Each row below holds a small network's activations on one input, seen along a few directions.
In each table, some parts of the input vary, and every possible input appears once, in random order.
Descriptions start from the smaller parts, as in this example, which fits no table here: values(3) and (point or line(9) or (line(6) and ring(8))).
Shared parts are said once, and a part with two or three values counts as separate values.
(in the rows, 128 means zero)

Other details of the inputs vary at random and push rows far along two fixed directions, the same in every table; ignore that.

Rows:
row 1: [118 141 128 131 128 132 126 129 134 130 114 128 140]
row 2: [124 143 130 131 128 132 132 112 128 116 143 129 105]
row 3: [119 134 144 139 126 136 133 117 119 123 147 132 113]
row 4: [129 140 130 129 131 134 135 117 127 110 144 137 103]
row 5: [129 134 135 129 128 128 135 114 122 117 155 124 114]
row 6: [130 137 138 133 126 125 138 114 123 117 154 131 122]
row 7: [127 120 130 122 126 135 132 139 132 133 117 129 135]
row 8: [130 130 128 127 126 130 128 139 134 126 117 135 141]
row 9: [132 135 126 136 134 132 128 140 131 142 123 131 139]
row 10: [136 128 133 121 127 129 140 120 130 117 146 136 105]
row 11: [132 129 139 129 120 130 141 123 129 120 146 147 115]
row 12: [135 132 124 120 133 130 127 136 135 122 117 124 131]
row 13: [122 135 134 137 128 141 132 113 126 118 144 131 106]
row 14: [136 125 128 117 129 119 128 125 134 136 115 129 136]
row 15: [126 122 128 128 132 120 124 130 132 134 125 128 144]
row 16: [131 119 127 120 130 135 131 136 130 132 115 124 131]
row 17: [115 134 126 133 126 139 123 131 131 131 114 124 135]
row 18: [122 139 127 129 130 134 128 136 133 125 113 136 139]
row 19: [134 127 120 136 135 138 125 140 126 142 121 121 130]
row 20: [134 126 135 132 128 140 134 122 126 113 146 138 107]
row 21: [129 125 121 118 139 122 126 129 126 129 129 116 140]
row 22: [126 126 137 135 125 134 132 117 119 120 153 125 115]
row 23: [130 116 134 133 132 128 129 114 123 123 153 130 111]
row 24: [120 139 135 131 130 128 127 130 126 133 117 124 142]
row 25: [125 114 130 126 133 128 125 132 133 137 119 130 135]
row 26: [135 123 125 113 131 123 125 126 134 136 115 122 129]
row 27: [126 133 133 135 129 142 133 119 124 113 143 137 105]
row 28: [134 135 126 124 129 127 130 136 134 122 116 131 139]
row 29: [134 121 134 124 135 121 134 112 130 121 149 135 105]
row 30: [133 122 127 121 135 116 128 127 135 132 118 129 137]
row 31: [119 132 126 129 131 141 125 137 131 127 113 131 135]
row 32: [120 126 131 129 127 134 125 134 126 133 125 119 144]
row 33: [139 138 127 142 126 126 135 123 123 128 149 140 111]
row 34: [129 118 131 121 125 131 125 131 132 140 117 130 134]
row 35: [129 112 126 124 135 127 124 130 131 135 117 123 130]
row 36: [131 125 125 125 135 116 125 127 132 131 123 124 143]
row 37: [126 117 120 124 132 128 122 133 121 131 126 117 140]
row 38: [127 125 127 128 127 138 126 141 133 127 117 132 137]
row 39: [133 123 132 126 136 121 131 112 128 121 154 130 110]
row 40: [123 131 130 130 124 126 127 134 127 131 125 122 148]
row 41: [129 128 124 138 133 138 126 142 128 144 122 128 135]
row 42: [131 123 131 120 126 123 127 129 134 139 116 133 138]
row 43: [133 116 127 118 130 131 125 128 131 139 115 123 130]
row 44: [123 143 124 129 130 128 127 126 133 127 113 123 137]
row 45: [126 118 138 135 131 129 130 116 126 124 155 138 116]
row 46: [130 122 140 132 129 123 135 115 130 124 149 146 115]
row 47: [134 129 125 118 127 124 135 134 134 129 115 129 138]
row 48: [121 130 131 130 131 133 124 130 122 132 116 113 133]
row 49: [117 119  64 148  24  68  84 156  91 115 109 125  76]
row 50: [124 141 131 128 128 122 127 128 125 129 116 119 139]
row 51: [122 118 125 126 132 129 123 134 124 134 128 124 145]
row 52: [129 127 120 123 132 117 127 130 126 129 126 123 146]
row 53: [136 133 118 130 135 129 125 139 129 139 122 120 129]
row 54: [124 138 130 124 135 128 126 128 126 130 117 112 133]
row 55: [125 125 125 125 130 122 126 133 126 132 128 127 149]
Description of these inputs: ring(5) and (point or ring(10)).
The inputs of row 6 and row 32 match in every part but the ring(5) part. If row 44 is changed in the same way as row 6 into row 32, which row does it become? -> row 17
Which other rows agree with row 39 in the ring(5) part? List them by row number. -> row 2, row 4, row 5, row 10, row 12, row 21, row 26, row 29, row 53, row 54

Rows:
row 56: [118 134 133 132 118 119 123 117 116 134 123 119 145]
row 57: [117 131 109 136 125 126 109 130 110 135 120  88 126]
row 58: [118 146 108 140 123 142 115 139 119 129 109 104 111]
row 59: [128 108 126 109 134 108 122 123 129 119 116 117 130]
row 60: [143 133 110 114 116 123 127 141 140 118 107 127 130]
row 61: [133 119 124 114 122 133 124 131 141 139 106 138 117]
row 62: [118 145 127 137 108 133 127 132 124 131 103 130 140]
row 63: [128 137 118 116 131 106 127 133 123 128 126 117 146]
row 64: [131 102 117 133 131 126 119 137 123 145 136 128 144]
row 65: [120 123 125 137 121 144 118 152 124 127 115 134 136]
row 66: [129 145 145 151 118 106 138  90 119 108 192 150  87]
row 67: [133 149 116 120 121 123 127 137 126 121 116 134 129]
row 68: [143 123 118 112 132 114 133 124 133 122 127 115 142]
row 69: [132 115 113 136 125 139 124 147 129 140 117 142 132]
row 70: [128 120 121 112 123 122 125 135 137 116 100 132 119]
row 71: [139 131 191  91 243 182 170  89 178 148 137 134 183]
row 72: [110 122 128 132 112 122 119 135 118 131 131 111 142]
row 73: [141 117 126 130 125 129 131 145 134 144 111 137 117]
row 74: [114 142 153 149 112 148 152 107 121 100 184 156  83]
row 75: [143 107 136 124 136 120 127 134 129 151 130 122 133]
row 76: [121 110 127 135 125 128 115 142 115 132 129 116 148]
row 77: [130 157 146 157 116 124 143  97 127 100 179 165  76]
What is each input in this table made of? -> values(2) and (point or ring(10))
The inputs of row 60 and row 68 match in every part but the values(2) part. If row 67 is changed in the same way as row 60 into row 68, which row does it become? -> row 63

Rows:
row 78: [130 127  65 128  95 100  83 171 128 140  51  89 114]
row 79: [134 131 108 164  92  85 114 112  83 113 196 126  54]
row 80: [122 122 109 162  86  99 107  98  90 105 194 116  31]
row 81: [106 129 101 112 137 103  89 150 127 158  42  63 177]
row 82: [134 145 170 163 137 191 163  93 130  95 195 173  53]
row 83: [123 130  88  87 119 115 104 160 138 133  26  91 169]
row 84: [134 116  70 116  80  98 102 201 120 127  67 108 148]
row 85: [108 100  79 141  91 108  85 189 102 152  86 103 169]
row 86: [116 138 123 158  74  71 117  87  95 105 185 132  57]
row 87: [111  96  78 117  86 107  86 177 112 129  83  69 149]
row 88: [133 173 176 143 136 152 167  71 139 108 194 178  71]
row 89: [143 170 189  91 226 176 190  77 175 105 141 153 172]
row 90: [111 109  83 118 114 148  97 194 143 147  37 109 168]
row 91: [107 126 120 153  45 103 123 120 108  94 165 180  61]
row 92: [100 130 142 125 156 160 118 147 134 160  57  90 202]
row 93: [122 120  71 117  95  73  94 158 111 142  87  85 178]
row 94: [114 122  98 130  63  71 107 106  94 104 152 114  98]
row 95: [157  71 110 132  70 100 121 113 118 115 179 164  16]
row 96: [113 120 117 134  71  93 118  88  84  88 185 123  50]
row 97: [130 153 128 133 154 152 132 168 157 156  57 126 207]
row 98: [110 120 125 141  50  81 116 104  93  85 193 137  74]
row 99: [107 123  89 157  78  97  90 176 107 159  78 100 176]
row 100: [164  92 177  94 248 165 163 115 163 168 142 126 200]
row 101: [127 149 120 120 182 114 121 144 146 163  79  86 214]
row 102: [135 175 197 131 239 184 180  87 159 149 174 136 185]
row 103: [162 163 176  96 248 194 189 101 166 112 152 148 171]
row 104: [150 149 154  87 236 197 168 113 176 120 104 118 175]
row 105: [118 128 100  96 101 105 111 177 148 130  36 107 194]
row 106: [109 126 127 124 164 139 120 162 142 158  87 113 228]
row 107: [117 118  77 136  73 101  97 188 127 142  63 137 163]
row 108: [113 133 128 166  47 125 125 114  98  99 155 166  32]
row 109: [124 109  83 135  73  99  98 120  91 106 156  96  73]
row 110: [174 105 172 124 149 123 175  78 146 117 215 200  76]
row 111: [142 134 161 127 138 167 168  96 135  70 205 164  57]
row 112: [127 160 184 157 123 158 165  81 133  96 188 187  80]
row 113: [158  95 178 128 161 117 165  70 131 128 234 171  99]
row 114: [105 101 115 164  71 129 106 120  89 102 193 140  55]
row 115: [125  58  98  99  97  81  85 149 123 171  69  94 147]
row 116: [122 129  86 130 131 120  96 182 118 183  62  77 189]
row 117: [183 110 196  94 252 185 192  99 181 145 162 173 157]
row 118: [137 132 110 145  49  85 132 128 106  78 186 167  60]
row 119: [ 86 100  96 127  83 113  85 167 107 145  67  96 160]
row 120: [126 116  92 156  58 112 109 164 100 114 141 159  78]
row 121: [153  85 177  87 248 181 156 105 172 163 133 113 186]
row 122: [101 140 106 121 118 109  94 156 132 178  52  82 197]
row 123: [102 130 135 176  51 102 109 103  88 111 182 147  72]
row 124: [122 130 127 108 165 124 127 159 144 141  89  92 231]
row 125: [131 123 122 102 173 141 124 171 137 143  88  84 220]
row 126: [134 176 204 108 230 211 184  84 171 134 130 151 147]
row 127: [163 190 206 130 237 175 198  60 169 103 205 176 122]
row 128: [144  74 109 114  61  83 115 121 119 128 127 155  53]
row 129: [137 145  83 122 127 130 102 191 137 174  41 101 174]
row 130: [118 117 105 122  46  97 110 138 106  86 125 135  69]
row 131: [120 141 137 122 187 175 128 137 144 167  97  84 172]
row 132: [117 132 184 126 139 148 161  72 115  78 217 142  84]
row 133: [143 141  81 118 141 108 101 184 138 155  42  93 170]
row 134: [135  75 131 134  70  65 118  86 105 127 197 154  60]
row 135: [118 118 102 176  67 111 102 152  81 133 151 124  97]
row 136: [104 119 124 148  54 123 120 120 103  92 159 173  44]
row 137: [145 179 168 117 218 180 172 122 177 153 109 145 192]
row 138: [111 157 185 110 223 189 156 102 154 159 112 103 186]
row 139: [141 182 198 108 238 172 181  77 182 121 133 150 164]
row 140: [126 140  99 139  63  85 104 119 107 107 121 129  44]
row 141: [150 141 157 135 165 142 160  77 106  92 231 140  92]
row 142: [132 129  95 170  56 117 111 163  97 125 128 149  79]
row 143: [126 137  79 118 118 142  95 181 143 169  33  89 152]
row 144: [136 132  64 112  86  79  99 169 127 130  66 111 156]
row 145: [106 135 181 150 133 145 151  74 118  98 217 170 101]
row 146: [162 118 208 101 204 156 192  60 177 119 191 193 113]
row 147: [113 123 126 133 163 174 115 160 138 162  67  81 197]
The inputs of row 93 and row 144 match in every part but one. If row 106 is changed in the same way as row 93 into row 144, which row does it become? -> row 107
The inputs of row 113 and row 110 match in every part but one. If row 114 is changed in the same way as row 113 into row 110, which row does it become? -> row 90
What is each input in this table made of? -> values(2) and ring(5) and (point or ring(6))
Which other rows does row 130 become when the ring(6) part takes its other values? List them by row number. -> row 83, row 108, row 126, row 136, row 140
Which other rows does row 136 become when the values(2) part takes its other values? List them by row number. -> row 119
